These are the activations of a small neural network, seen along a few directions. Each row is one input.
Each table varies a few parts of the input and shows all the possible inputs, shuffled.
Descriptions start from the smaller parts, as in this example, which fits no table here: one of 4 places along a line, together with either a single point or one of 9 places along a line or (one of 2 separate values, together with one of 5 places around a ring).
Shared parts are said once, and a part with two or three values counts as separate values.
In the rows, 128 means zero.

Other details of the inputs shift rows strongly along two fixed directions, in all tables alike. That doesn't count.

A family of inputs:
r1: [146 122 158 151 120 148 144  94 176 137 109 119 111  73]
r2: [145 141 133 123 120 138 134 112 139 119  97 105 101  95]
r3: [116 125 108 119 145 101 121 158  92 133 170 136 159 186]
r4: [ 91 154 112 120 129 135 135 156 131 107 100  92 104 165]
r5: [ 53 156 104 112 137 151 141 174 137  97 102  87 104 192]
r6: [121 132 120 114 121 148 131 112 155 117  86 115 113 101]
r7: [136 131 128 118 122 156 139  95 148 120 104 111 114  90]
r8: [ 80 128 116 151 151  92 129 179 123 132 171 129 162 220]
r9: [131 122 146 147 122 141 132 106 183 136  95 124 116  89]
r10: [120 129 116 118 146 101 118 179  89 133 171 141 140 182]
r11: [141 103 150 153 131 119 112 146 114 139 148 173 143 124]
r12: [ 87 116 135 144 123 101 108 161 108 141 163 167 147 187]
r13: [112 142 147 150 100 131 124 117 158 124 100  97 101 107]
r14: [142 105 155 157 131 126 125 144 107 136 162 163 139 125]
r15: [ 93 148 107 112 133 132 128 159 141 108 109  81 113 161]
r16: [174 122 144 129 132 108 124 129  88 146 158 166 128 111]
r17: [148 133 117 116 119 141 128  93 157 123 106  91 131  93]
r18: [186 113 132 132 127 111 127  84  96 151 161 166 160 104]
r19: [122 130 109 116 118 152 132  96 162 119  88 113 128 105]
r20: [126 135 144 158 116 144 128 133 155 110  93  96 103 105]
r21: [151 137 133 114 123 137 125 124 149 122 105  96 101  84]
r22: [ 58 146 111 147 132 135 124 190 157  91 104  68 116 189]
r23: [137 128 130 114 120 146 130 108 152 122  90 124 109  84]
r24: [103 134 151 142 102 145 129 119 163 122 107 105  99 106]
r25: [104 122 103 123 143 123 132 134  94 132 170 153 166 192]
r26: [170 117 129 131 130 110 127  99  94 146 159 160 156 121]
r27: [153 111 156 149 115  93 108 126 114 151 174 155 143 109]
r28: [147 139 130 124 119 140 135  99 142 120  96 104 110  92]
r29: [187 107 132 123 131 107 120  99 102 153 169 156 162  98]
r30: [116 124 106 119 144 102 121 153  94 134 170 135 164 188]
r31: [179 109 149 119 132 114 118 124  98 151 154 191 133  87]
r32: [ 90 150 103 122 128 136 137 135 136 108 100  88 122 169]
r33: [161 112 141 123 136 122 130 115  93 145 165 171 141 110]
r34: [ 80 146 113 114 133 149 140 152 136 106 107  98 108 162]
r35: [ 75 129 102 115 147 111 124 182  93 125 150 154 149 215]
r36: [171 118 138 130 132 107 126 114  89 145 158 162 141 115]
r37: [145 115 134 118 135 115 121 139 101 141 147 175 136 124]
r38: [121 131 116 114 120 149 132 107 157 118  87 114 118 103]
r39: [145 115 131 123 137 124 131 119  96 140 161 162 144 129]
r40: [136 126 119 116 118 149 131  93 157 123  91 122 124  89]
r41: [ 52 155 111 154 134 130 143 161 165 111 100  78 120 201]
r42: [160 109 131 125 135 125 131  99  98 146 167 169 154 116]
r43: [165 130 135 116 120 137 126 103 150 126 106 100 110  68]
r44: [155 134 148 117 121 154 135 111 142 124 105 123  92  65]
Description of these inputs: one of 4 places along a line, together with either one of 3 separate values or one of 8 places along a line.
Question: The inputs of r1 and r41 match in every part but the place on the line of 4. If r7 is changed in the same way as r1 into r41, which row does it become?
Answer: r32
Question: Change only the place on the line of 8 in r37. List by row number the other rows that result.
Answer: r6, r19, r23, r31, r35, r38, r40
Question: Change only the choice among 3 separate values in r41. List by row number the other rows that result.
Answer: r13, r20
Question: List by row number the other rows that have the place on the line of 4 in common with r27.
Answer: r3, r8, r10, r15, r17, r21, r22, r29, r30, r43

A family of inputs:
r45: [ 80 127 123 151 147  94 121 187  84 135 187 153 161 229]
r46: [210 101 170 149 134  88 112 133  79 162 195 183 142  87]
r47: [160 143 124 111 109 125 122  78 181 121  73  72 104  58]
r48: [182  91 120 129 130  99 114 101 101 161 167 205 187 104]
r49: [197  92 168 141 139  91 109 155  76 161 189 208 141  93]
r50: [157 132 114 120 105 153 129  74 191 119  61  92 123  45]
r51: [186  95 164 175 122  86 128  89  87 172 207 188 172 117]
r52: [106 120 129 140 152  86 114 211  70 136 191 164 151 212]
r53: [ 99 115  91 109 161 137 142 141 107 133 143 149 159 181]
r54: [197  99 167 164 130  86 118 109  80 169 208 190 163 104]
r55: [ 70 158 126 126 119 164 132 173 193  87  45  52  67 127]
r56: [161 129 133  93  97 170 122  69 168 121  75 113  82  18]
r57: [184 128 127 118 118 156 132  57 177 114  78  74 119  43]
r58: [130 136  94 126 125 114 125 120 139 121 118  96 156 142]
r59: [110 117  97 117 149 124 124 132 115 123 141 137 170 182]
r60: [141 133 129  85 118 171 147  88 159 112  80 109  96  52]
r61: [196  98 125 120 158 114 134  96  78 165 185 178 172 104]
r62: [127 155 107 101 128 135 140 124  74 112 109 130 108 153]
r63: [ 98 130 106 105 125 121 120 122 160 124  92 120 127 135]
r64: [124 125 125 100 112 131 114 119 130 141 114 143 129 120]
r65: [ 28 158 110 139 128 149 134 178 167  95  87  72 105 200]
r66: [ 93 127 134 157 120 130 134 125 143 131 133 131 136 157]
r67: [ 50 168  65  97 158 158 154 174 137  87 108  69 127 234]
r68: [ 45 158 119 135 124 155 134 170 176  94  75  68  94 167]
r69: [153 138 159 140 110 152 127 109 179 116  77  86  81  45]
r70: [ 75 127 118 164 141  87 130 170  84 138 199 145 174 249]
r71: [147 136 125 108 109 136 120  79 188 124  64  95 105  53]
r72: [ 97 123 132 165 124 111 134 128 119 140 162 140 155 184]
r73: [133 138 144 143 125 123 125 144 140 120 121  99 106 115]
r74: [136 137 154 153 106 151 135  89 180 123  90  92 101  69]
r75: [144 116 162 157  93 165 143  57 198 132  77 119 100  40]
r76: [163 155 130  98 107 171 144  71 129 109  50 110  71  47]
r77: [ 29 150 115 141 122 158 135 161 177  97  79  84 106 185]
r78: [192 108 137  99 142 109 133 105  66 151 192 182 157  98]
r79: [129 129 146 146 128 121 123 142 128 131 138 127 123 125]
r80: [ 94 126  78 127 147  87 119 167  89 132 171 146 195 229]
r81: [159  93 159 169 123  98 128  98  97 169 195 204 170 131]
r82: [104 131  96 115 140  84 113 149 111 134 151 135 160 195]
r83: [ 82 116 127 158 143  96 125 167  85 145 193 177 172 223]
r84: [106 142 135 155 116 133 136 121 156 119 115  85 116 134]
r85: [ 48 154 111 134 138 128 125 206 137  99 113  81 110 212]
r86: [157 122 167 137 107 161 126 100 184 123  72 118  81  25]
r87: [194  94 171 149 133  98 112 126  86 165 189 206 148  85]
r88: [176 129 124  98 129 182 151  74 171 119  83 121 100  42]
r89: [ 83 118  81 113 175 113 139 170  70 138 182 159 184 239]
r90: [103 123 134 139 140 112 117 183 106 130 153 148 132 171]
r91: [ 79 172  76  98 146 168 157 148 158  84  87  44 108 185]
r92: [165  94 163 149 133 106 115 131  95 159 180 209 149 107]
r93: [206 105 135 109 127  92 109 100  56 161 209 185 153  94]
r94: [159 132 162 151 105 150 131  83 178 128  91 100  97  42]
r95: [114 138 103  95 145 118 142 148  86 117 161 116 143 178]
r96: [ 49 157 110 142 135 125 130 191 137 100 120  70 118 217]
r97: [199 113 138 106 117 119 111  86  93 151 166 163 131  58]
r98: [139 120 161 153  97 163 140  68 195 129  77 118  99  45]
r99: [ 42 144  77 105 137 166 136 142 178  84  61  68 130 195]
r100: [ 68 154  72 109 158 145 149 154 135 101 109  61 134 208]
r101: [130 142 122 102 107 132 117 113 143 130 102  97 117 112]
r102: [159 129 163 157  97 154 139  63 188 130  86  96  99  37]
r103: [ 25 162  72  91 129 145 125 177 131  92 105  77 112 221]
r104: [ 59 166  75  93 149 177 156 155 164  84  78  64 109 193]
r105: [194 101 163 141 138  91 111 159  81 154 183 186 134 100]
r106: [ 63 114 123 154 141 105 128 172  97 139 178 177 166 231]
r107: [136 128 159 142 106 164 131  96 190 121  70 111  88  47]
r108: [197 104 163 146 137  86 112 151  77 155 193 177 141 105]
r109: [155 148 130  95 107 175 145  74 131 109  46 123  71  50]
r110: [164 162 122 102 111 156 146  82 114 105  69  90  77  76]
r111: [116 111 142 138 140 111 116 176 101 136 159 176 136 156]
r112: [105 132 111 103 124 111 112 147 104 140 143 142 147 178]
r113: [212 100 139 124 132 124 121  63 121 146 143 153 161  58]
r114: [194  87 169 138 136  99 109 151  87 159 178 215 134  83]
r115: [ 58 162  88 100 119 122 121 168 131 109 107  63 124 221]
r116: [186 105 163 159 131  91 118 121  85 161 196 177 154 109]
r117: [181 105 136  97 142 115 133 108  69 150 185 190 157 100]
r118: [ 73 159 117 127 127 136 128 198 159  87  85  49  80 169]
r119: [107 120 139 153 133 114 125 144 116 140 157 155 144 162]
r120: [161 120 164 132 112 154 123 119 175 121  76 123  77  31]
Question: The inputs of r95 and r117 match in every part but one. If r93 is changed in the same way as r95 into r117, which row does it become?
Answer: r103
Question: The inputs of r82 and r47 match in every part but one. If r61 is changed in the same way as r82 into r47, which row does it become?
Answer: r100
Question: What do these inputs look like to the network?
Answer: one of 4 places along a line, together with either a single point or one of 8 places around a ring or one of 10 places along a line
Question: A walk changes only the place on the line of 10. It starts at r114 and steps to r120. List the rest of the walk in order.
Answer: r111, r86, r92, r107, r77, r106, r98, r75

A family of inputs:
r121: [168 116 136 122 126 128 128  97 123 141 134 150 134  86]
r122: [ 88 139  97 117 140 123 131 151 116 118 134 114 144 194]
r123: [ 93 123 138 160 125 120 125 147 141 131 136 132 137 162]
r124: [ 81 147 117 129 127 134 128 163 149 107 103  86 110 164]
r125: [173 107 150 135 130 110 120 120  99 151 165 178 142 100]
r126: [182 108 130 123 135 106 123  99  92 153 171 172 162 107]
r127: [140 132 120 114 120 148 133  94 156 121  94 105 120  89]
r128: [ 83 147 107 120 132 137 135 152 134 108 110  96 119 174]
r129: [164 103 162 165 126 104 120 116 115 157 173 171 150 107]
r130: [122 144 119 116 118 154 136 107 163 110  81  83 104 101]
r131: [ 91 133 110 126 143 112 128 169  95 125 157 137 145 203]
r132: [121 120 127 131 139 110 123 152  93 137 164 162 147 166]
r133: [ 77 144 110 121 131 139 134 155 137 109 108 102 117 174]
r134: [176 129 155 129 109 150 130  87 164 126  89 107  92  32]
r135: [149 111 122 123 140 107 124 124  87 148 174 175 164 147]
r136: [108 134 128 129 126 134 127 144 142 118 112 113 115 135]
r137: [114 137 129 129 125 132 127 142 140 118 113 106 113 132]
r138: [167 125 146 124 114 148 132  87 151 130 100 124 106  53]
r139: [125 121 126 131 141 104 123 154  86 139 172 159 149 171]
r140: [114 141 120 118 121 153 136 116 159 112  86  95 106 111]
r141: [115 143 118 118 123 147 135 120 150 113  95  93 110 120]
r142: [168 112 152 136 125 117 119 120 122 145 145 157 130  88]
Question: What do these inputs look like to the network?
Answer: one of 2 separate values, together with either a single point or one of 10 places along a line
Question: List by row number the other rows that have the choice among 2 separate values in common with r138.
Answer: r121, r123, r125, r127, r132, r133, r135, r136, r140, r142
